These are the activations of a small network on made-up records, seen along a few directions, one row for each record.
After each row come some of the record's fields: Mino, Damil, Vimu, Vuvit, Siseg, Segid.
A field that a record lacks is left out.
Other fields move the rows too, some of them a lot.
Strong random noise was added to every row along 20 fixed directions; ignore it. To show where, here is one row again and again, with new noise each time:
[ 273  183  371  175 -309  174  -32 -131  -56  292  -67   92    0  131
 -330  -17  404 -333   29  112   89  546 -313 -386  571  -60  176  111
  -59  -63  167    1  167]
[-236 -153 -677  297 -418 -458  523 -234  -29 -783 -317  330  209 -131
 -581 -513 -414   32  -12 -299  291 -252 -368  106  436  599 -153 -117
  331   99 -530   65  -29]
[-118  139  455 -102  -83 -404  150  153  -88  -70  196  -27   47  -85
  -35  260  178  137   83   58  -67  199  252    3   37  -72  319  -60
  479 -131 -378  127 -685]
[  13  305   -1 -226 -179 -101  -15  -40 -175 -261  531   74   57  259
  126 -249  182   23  -94  546 -259  257 -562 -144  101  268  149    7
  130  176  344   31  229]
[ 170 -429    1   11 -156  603 -269   28  162  248  281   49 -363  420
  226 -271  592 -162 -100 -241 -320  147 -347 -262 -133 -239 -173 -135
   49  -77  -84  -51  -71]
[-464   96  194  112 -373 -273  122 -427  -39 -103 -280  -99  225 -267
 -439  -83   28 -146  323  445 -170 -120 -165  251 -141  189   25 -102
  624 -122   79  378 -141]
[ 349  103  236 -353  270  235   69  366   62   22 -302  113 -322  -90
  238  -96 -304  -77   62 -219   18 -406    1  -76  409  132 -164  377
 -434 -152  180  -59  194]
[ 420 -270 -413 -100 -544  -66 -619 -130 -350 -266 -114  577  -28 -198
  507  216 -180 -572  173  190  -36   73  249  228 -151   47  -86  283
   89 -117 -230  157  325]
[-383  524  123 -337  312  230  372  153  433  121  182 -611  156   16
  158 -235 -510  314  412 -236  -49 -361  -63 -188  -24 -279  -47  170
 -133   37  525 -308  -97]
[-611 -141  276 -688   42 -112 -116 -593  137   61  446 -207  -38  338
  311  309  344  310  -88  483  -65 -242  705  -23  107  483 -267  -24
  159    0  263 -176 -139]
[-231  226 -127  106 -712  312 -144 -291  391  355 -150  197 -240 -173
  117  206 -162  173  -27 -103  214   -2  159 -702 -259 -121 -151 -211
 -135 -117    1 -192    4]
[ 270 -131  288  434 -322 -448  105 -191 -372  280  -86  321  140 -538
 -172  305 -103  199  -33 -328  320  467  174 -280 -167   42   15 -162
 -197 -278 -140  -93 -134]
[ -68  261 -430 -106 -132  -57  320  235  260 -204 -116  -28   22   37
  -74 -131 -330  155  -37 -302  115 -555  -64 -191  510  408  177  151
 -102   58 -338  157 -133]
[ -84  -45 -103  -43 -191  -35  -82 -171  270  215  120 -464   16 -206
  274  286 -187  378 -267  -91  119   42  192 -228 -184 -471  259 -207
 -275  322  347   42 -113]
[-206 -114  561  129  213  280  461 -135 -202  -43 -165  731 -235 -142
 -273 -419 -104  248  -69 -696  174 -138 -281  -33  -30  402 -645  -56
  -13 -600   17 -357  170]
[ 107 -221  669 -283 -293  -97  358 -305  294  180  495 -369  -36 -135
  354 -129   -9  257   47  -46  119 -184 -261  118  122  -59 -268  191
 -105   12  255  -97  -36]
[ 259  260    8 -205   69  315 -265 -147  180   95   67 -266  296   56
  184  331   56 -301 -199 -293   -2  158  238 -342  114 -468  286  145
  -58   26  146  240  -94]
[ 108  -87  343  117  -26  189  102  -11  -62  184   32  139 -119 -223
  -63 -176 -197  579  338 -209  -38  309   42  246 -117   94  101   11
   85 -285 -216    8 -134]
[-399  -91  218  148  446  185  177  317 -303  -39  -92  569 -472  294
 -129 -121   63  122  -17  286  108  164  147  186 -157  -42 -186  -73
  -42   81  -23 -513  154]
[  25  147  160 -156 -112  221   19  316  426    4  -99 -557 -240  107
  253 -463  -57  208   57   76  -68  -67 -259  524  174 -165  228   14
  218  235 -105  225  191]
[  39  192   -8  -61 -764  472 -323 -152   98  157 -585  251 -439 -221
  -93 -262  -47  136   78   63 -193  -68  -62 -278  174  121   23 -146
  291 -202   10  194  161]
[ 341  281  142 -376  123 -108  287 -150    5 -229  -54  -11  260  137
    0  111 -134 -307  -77  158  250 -298  717 -223  240  112 -273  353
  145  157 -528 -120 -190]

[ 172 -327  183   30 -428   -2    4 -171  316  239  257 -364  -54 -228
  243  -46   71  343 -109   52 -109 -236 -406  308 -115  168  196   -9
 -124   -4  -46  538  -45] : Mino is b3, Damil is k1, Vimu is t1, Siseg is g2
[ 110 -643 -267  -50  119  -52 -306 -202   66  201  -34 -572   24  -19
  150 -210  154  105  117 -248 -277    1  108   36 -268   94 -331 -299
 -159  -56  207  -59  -25] : Mino is b2, Damil is k3, Vuvit is p2, Siseg is g2
[-341  413 -214  -58 -489  171   -9    0 -213  328   62 -297  230  130
  176 -271  -26  203  -27 -358   70 -312  414   48  170 -375  144  -58
  395  182  117 -352  297] : Mino is b1, Damil is k2, Vimu is t1, Siseg is g4
[-235  349 -426 -144  104  264  -30  127   16   45  118    4   10  257
  458 -292 -424  177  245  -30  111 -211  482  112 -381    3 -326  175
   12  144 -142 -527  463] : Mino is b3, Damil is k2, Vuvit is p3, Siseg is g1, Segid is h2
[ -27  129   -3 -373 -400   45   84 -355  278 -128   -6 -515  124  -29
  348 -234 -103  -24 -607  -67  217 -619   55   15   53 -275 -310 -156
   98  421  284  -77  360] : Mino is b1, Damil is k4, Vimu is t1, Siseg is g2
[ 516 -184 -102  382  227 -183  308  463  150    5 -134   62 -101  147
 -406  217  291 -576 -174  279   43 -125 -575 -282  439  115  303  271
 -555  242 -337  445 -278] : Mino is b3, Damil is k1, Vimu is t1, Siseg is g1, Segid is h2
[ 294  232 -102  164  159  125  -52  192    0 -211  395  119  263   -4
  166  200   36 -104 -522  -85  -84  109 -445  163 -351 -203  535   16
  -39  110 -205  631   -9] : Mino is b4, Damil is k1, Vuvit is p2, Siseg is g1, Segid is h1
[ 392 -258 -322   66 -195  536 -254 -379   55   83  182   -9  140   11
   16 -308  -34  -58  226 -226 -261  229 -304 -224 -256 -136 -225   -4
  -69 -107  182  -42  148] : Mino is b2, Damil is k3, Vuvit is p2, Siseg is g1, Segid is h2
[-130 -330  234  146 -358 -239 -108  459  173   -3  179  427 -715  -57
  437   75  304  276 -265 -224   49  144 -428  193 -217   46  -34 -333
  117 -239 -387  -34 -146] : Mino is b2, Damil is k2, Vimu is t2, Siseg is g1, Segid is h1
[-393  -75  165 -103   11 -194  425 -353 -203 -306  592  148  397   96
  216  -25   47 -142 -482 -233  188 -470  -32  174 -256  -89 -314   65
  217   94   82 -142   41] : Mino is b3, Damil is k1, Vimu is t1, Siseg is g1, Segid is h1
[ 506  223 -434 -268 -307  -37 -249  366  184 -542  232  -57  -71  -34
  170  -80 -322  305  323  176 -293  557  -59 -190  176 -132  583  -19
  324  156 -503  192 -590] : Mino is b2, Damil is k1, Vimu is t2, Siseg is g1, Segid is h2
[  16 -227 -405 -176 -154 -542 -244   76  570 -170  379 -522  -58  184
  503  123  245  232 -383 -164   93  219 -171 -178  147  589   78 -339
 -321   55 -272  201 -108] : Mino is b1, Damil is k1, Vuvit is p1, Siseg is g2
[ -83 -266  -76 -255  608  369 -406 -339  186 -258 -505  -11 -375  272
  -39  157   86  102 -497  259  130  371  806   39 -171 -325 -314 -361
   32  360  108 -239  146] : Mino is b2, Damil is k2, Vimu is t1, Siseg is g1, Segid is h2
[ 228  175  307 -150  377  110 -107 -250  213 -217 -222  -55   84 -193
 -174  -87 -158  272   99 -145 -113  453  -20  112 -117  235  -49  -82
  217 -343  -41  286  -75] : Mino is b2, Damil is k2, Vimu is t1, Siseg is g1, Segid is h1
[ 513 -356  174   70  -40 -407    2  216 -276  370   43 -529  110 -204
  310 -262  119 -233  235  229 -224 -273 -155  322 -331   85 -228  123
 -226   60   89   69  231] : Mino is b3, Damil is k1, Vimu is t2, Siseg is g4
[ 199 -226  -94  109  285 -550  107   52 -479  -87  254  135  353 -105
  289  314    5   94 -629 -317  311 -160  317  446  -17  351  163   79
 -300   74 -306  237  214] : Mino is b1, Damil is k4, Vuvit is p3, Siseg is g2
[  51   61 -378  191 -329  146   47 -118 -296   68    4 -363  105  162
 -419 -579   84  584   30  403 -288  275  269  -43 -133 -233  308 -394
  597  558 -272 -101 -166] : Mino is b4, Damil is k1, Vimu is t1, Siseg is g1, Segid is h2
[-268 -524 -382  260  -61  393   35 -256   68  -84   26  496 -377  150
 -528   46  -13  367  234  496 -118  152 -200    5  131  147  164  -58
 -164  154   37  -22 -211] : Mino is b2, Damil is k3, Vimu is t1, Siseg is g1, Segid is h2
[ 288  127  554 -161  -78   39  218 -143 -643  358 -180  -23   20 -312
  -56 -196  -14  298 -199  230 -182 -472  421   28 -117  -34 -116   56
  178   90  217  -21  118] : Mino is b1, Damil is k4, Vimu is t2, Siseg is g1, Segid is h2
[  59   34  -20    5  -20  228 -359  203  127  205   15  347 -355  -22
  178  305  -30  -57  272  261 -127  316 -107 -424 -266   90  -40  -18
 -433 -271  173 -117  -31] : Mino is b2, Damil is k1, Vuvit is p2, Siseg is g2
[  12  136  150   80  -70 -138   96 -344 -150 -301 -154  480  219 -359
 -140  167  -75  -51 -472 -503  156   23  158 -383 -391  101 -292 -256
  264 -363 -268   99 -226] : Mino is b3, Damil is k1, Vuvit is p3, Siseg is g1, Segid is h2
[ 384  276 -293   50 -541  556 -185   88 -237  424 -325  174   57 -351
  -14  251 -242   18 -219 -487 -104 -557  271 -368  350 -466  595  232
 -100   -4   66  372  -25] : Mino is b2, Damil is k3, Vimu is t1, Siseg is g1, Segid is h2
[-126  -91  -15  188   -3  623  158  306  135  371  357  -69 -438  559
   57 -407  485  331 -314  326 -280 -270 -318   14 -359  -69  102 -199
   12  359 -303   58   46] : Mino is b4, Damil is k4, Vimu is t2, Siseg is g4
[-167   28   51 -140   43  -83 -189    1 -126  126 -320  -43 -145  196
 -130   21  206 -279  228  190   54  163  275 -108  597   34  -88  128
  -13   17  365 -323  221] : Mino is b3, Damil is k2, Vimu is t1, Siseg is g1, Segid is h2
[-166 -161 -513  437  -86  -39 -213  204  -87  333  217  222   81  425
   26  221  427 -385  108  -32  106   89 -107  218   98  170  211  122
 -132  -37 -303    3  284] : Mino is b2, Damil is k2, Vimu is t1, Siseg is g1, Segid is h1
[-108  101  143 -382  -37 -230  217  198  349 -677  360  442 -238  218
  145   53   18 -240  183  426 -101 -151 -439  -88  169  506 -186  232
  203 -196 -430   92 -471] : Mino is b1, Damil is k4, Vimu is t1, Siseg is g2
[  29  715  505 -636   -3  383   53 -127    3 -163  277  -28  137  214
  130   95  194 -183 -508  217 -138 -341  144 -369  196 -373   53  112
  391  139  305   20  -68] : Mino is b4, Damil is k1, Vimu is t1, Siseg is g4
[ 179 -292  224 -159 -150 -387 -232 -139   -7  101  351 -600  276 -128
  604  110  212  -84 -286 -235   34  102  121  360 -158 -234   20  -85
   55   92  109  167  105] : Mino is b2, Damil is k1, Vuvit is p3, Siseg is g1, Segid is h2
[-119  143  640  -13  164  251  135   -2  125 -181  223  219   52 -152
  -78  -58 -147  145  374 -236  -84  372 -363  366 -107  -94   86  115
  310 -512   -5  105 -244] : Mino is b2, Damil is k3, Vimu is t1, Siseg is g2
[-156  105  -19  331   18 -521  288  172   98 -109  -92 -398  385   93
 -134 -391   98 -354  116 -241  292  109 -215  325  -68  210 -274 -144
  246  -40 -416 -166  209] : Mino is b1, Damil is k1, Vuvit is p3, Siseg is g3
[ -32  -77  197  -74  -65 -199 -176 -275  311  246  148 -189   84   -2
  165  447  108   54  168 -260  314  496  454 -201  185  -96  -69   26
 -114 -210  -69 -228 -196] : Mino is b4, Damil is k2, Vimu is t1, Siseg is g2
[  52  518  491   -9  220  194  -27  -64  564  165 -381 -241  -66 -203
 -129   86 -171  148  257  437  -15  311   57  -67 -555  177  -73  -97
   31 -241 -207  320  -61] : Mino is b2, Damil is k4, Vuvit is p1, Siseg is g4
[ 179  472  -91 -340  230 -119  166   -9 -280 -427  114   72  297  -85
  218  -53 -486 -109 -218  337   62 -390   82  122 -127  -46 -118  247
  -59  306  305  -67  372] : Mino is b3, Damil is k4, Vimu is t1, Siseg is g2
[  -2  167 -163  176 -855 -122 -118   25  251  365  -69 -118    3 -131
  304 -140   -4   -5  170 -340  165 -159 -119  105  172  364   91  104
  121 -240 -447  234  299] : Mino is b4, Damil is k2, Vuvit is p3, Siseg is g1, Segid is h1
[  34  364  505 -252  254  150   24  -19   34 -132  104  158  141  -95
  139  260 -195  150    4  -24  138  172  359  249  -40 -100  148  205
  172 -197 -157   73 -113] : Mino is b1, Damil is k4, Vimu is t1, Siseg is g3
[ 242  323  476  -43  316   42  262 -195  105  167 -433 -315  221 -552
  -94   67 -619  -12   83  -31  224 -129  127 -147 -223 -254 -241  162
 -432  -32  492  -13  190] : Mino is b2, Damil is k1, Vuvit is p1, Siseg is g2

Here are new rows. What are their fields?
[-380  264  -16  -90  111 -455   84  183 -294   -6    7  -88  259 -381
  255  -91 -498  205  454  -67 -140 -360  -74  588 -257  323   59  207
   82 -274  362   89  310] : Mino is b2, Damil is k2, Vuvit is p3, Siseg is g4
[-263  506  232  312  232  163  512  248  356  211 -160   18  254 -200
 -126  -14 -256 -342  -90 -487  207 -732 -616  -80 -348  132 -208  132
 -361 -383   79  214  233] : Mino is b2, Damil is k3, Vimu is t1, Siseg is g4
[  -6   33  238 -106  366 -557   68  350   19 -215 -422 -486 -181  181
   -9 -195   32 -173   52  609  278  280  389  532  214  -83 -141  -79
  119  470  -93 -323  249] : Mino is b3, Damil is k2, Vimu is t1, Siseg is g1, Segid is h1
[-572  309  146   12  271  146  130 -540  -47  137   89 -123  433   32
 -458  120   64  229  160  182 -132   45  222  -59 -192  165  113  -45
  278 -137  287  149 -155] : Mino is b3, Damil is k4, Vuvit is p3, Siseg is g1, Segid is h2
[ 214  347  227   61  560 -645  205  539 -122 -527  -59   76   -4  -28
 -185   65  -44  -16 -251  -95  136  775 -193 -305  111 -111  212 -216
   10   68 -115 -148 -331] : Mino is b2, Damil is k2, Vimu is t1, Siseg is g1, Segid is h1
[ -69  106  276  163   -1  256  -13  124   45   23  -66  261 -147  -70
   55 -157    2   46  -32  -17  -45   78 -130  123 -635  -47 -202 -204
  236 -244 -303   20   15] : Mino is b2, Damil is k1, Vimu is t1, Siseg is g2
[ 170 -400 -497  300 -450  -53 -337 -608  -69  487  188 -167  456 -186
   48  136  166 -254  319 -244 -285  -68  -63 -432 -621  168 -286  -78
 -129 -307  104  164  -21] : Mino is b2, Damil is k2, Vimu is t1, Siseg is g4
[-218  144 -299   -1  188  636 -307  -39  113  146  172  277  -61  438
 -123  280  145  109  252  141 -137  295  209   66  267   10  525  248
   41  -57 -114  147  -32] : Mino is b2, Damil is k2, Vimu is t2, Siseg is g1, Segid is h1
[-681  503   -3  -79   85  -39  109  257  471 -225  796  259   98  311
  381  472  105 -110 -183 -252  125   99 -502 -331 -193 -156  227   -3
   -8 -192   74  -47 -295] : Mino is b2, Damil is k4, Vimu is t1, Siseg is g1, Segid is h2
[-242   27  109  279 -700 -150   41 -246  -97  194  -41  623  -60 -213
   43   27   37   60  -13 -375  352  -38  -81   30   20  526 -308  -57
  132 -509 -350 -110  302] : Mino is b2, Damil is k4, Vuvit is p3, Siseg is g2
[ -11  -33  439   86   20 -186  509    7 -414 -259  -18  143  169 -133
 -452  -10   16 -243  -20  348  -37 -207  -67  231  150 -374  200  182
  395  239  -63  141 -370] : Mino is b2, Damil is k1, Vimu is t2, Siseg is g4
[-129  -71   55   72  389  226  -79 -349 -177  440   -5  -63  315   38
   -4  541   30 -336   -9   72  141 -191  542  137 -172 -485   16  342
 -238  135  405  -43  217] : Mino is b2, Damil is k2, Vuvit is p3, Siseg is g1, Segid is h1
[-430 -567 -694  266 -272  363 -252  -29  476  -14  -25  485 -584   47
   59  501  -57  -10   96  149  -75 -170  -95 -359 -412 -332   64 -106
 -295  104 -134   86 -462] : Mino is b3, Damil is k2, Vimu is t2, Siseg is g4
[ -60  345 -176 -155  -11  426 -173  177  566  201   -6 -310 -110  160
  411   38 -180  171 -184  -29  154 -206   63   81  -22   41  139   27
 -359  126  -28  130  396] : Mino is b2, Damil is k1, Vuvit is p2, Siseg is g4
[ 274  163 -185  -51  -93  114   85   -3   53  167  126   25   26  228
  -50  -55  206    9 -181   31  -72 -256   50 -487    6  270 -108  -24
  -89   46 -287  -17  -90] : Mino is b1, Damil is k2, Vimu is t1, Siseg is g1, Segid is h1
[ -49  151 -233 -258 -148 -322  -16  540 -297 -146 -208  112 -161 -253
  267 -116 -279  -60  -12 -160 -208 -726 -220    5  338  286   75  111
 -127 -114  353   35  166] : Mino is b2, Damil is k3, Vimu is t1, Siseg is g1, Segid is h2
[ 192 -123  128 -228  -91 -201 -188 -309 -108 -117   98   73   13  -97
  271   50  -98    8   37  471   86  128   51  234   74  473 -165  206
 -251   12  225   53  451] : Mino is b3, Damil is k4, Vimu is t2, Siseg is g4
[  42 -125  167 -400 -351  351 -600 -246  113  135  165  146 -277   68
  310   45  389  111    2  167 -404   71 -312  115  395  608  203   82
   13 -404  300  496  249] : Mino is b2, Damil is k1, Vuvit is p3, Siseg is g1, Segid is h1
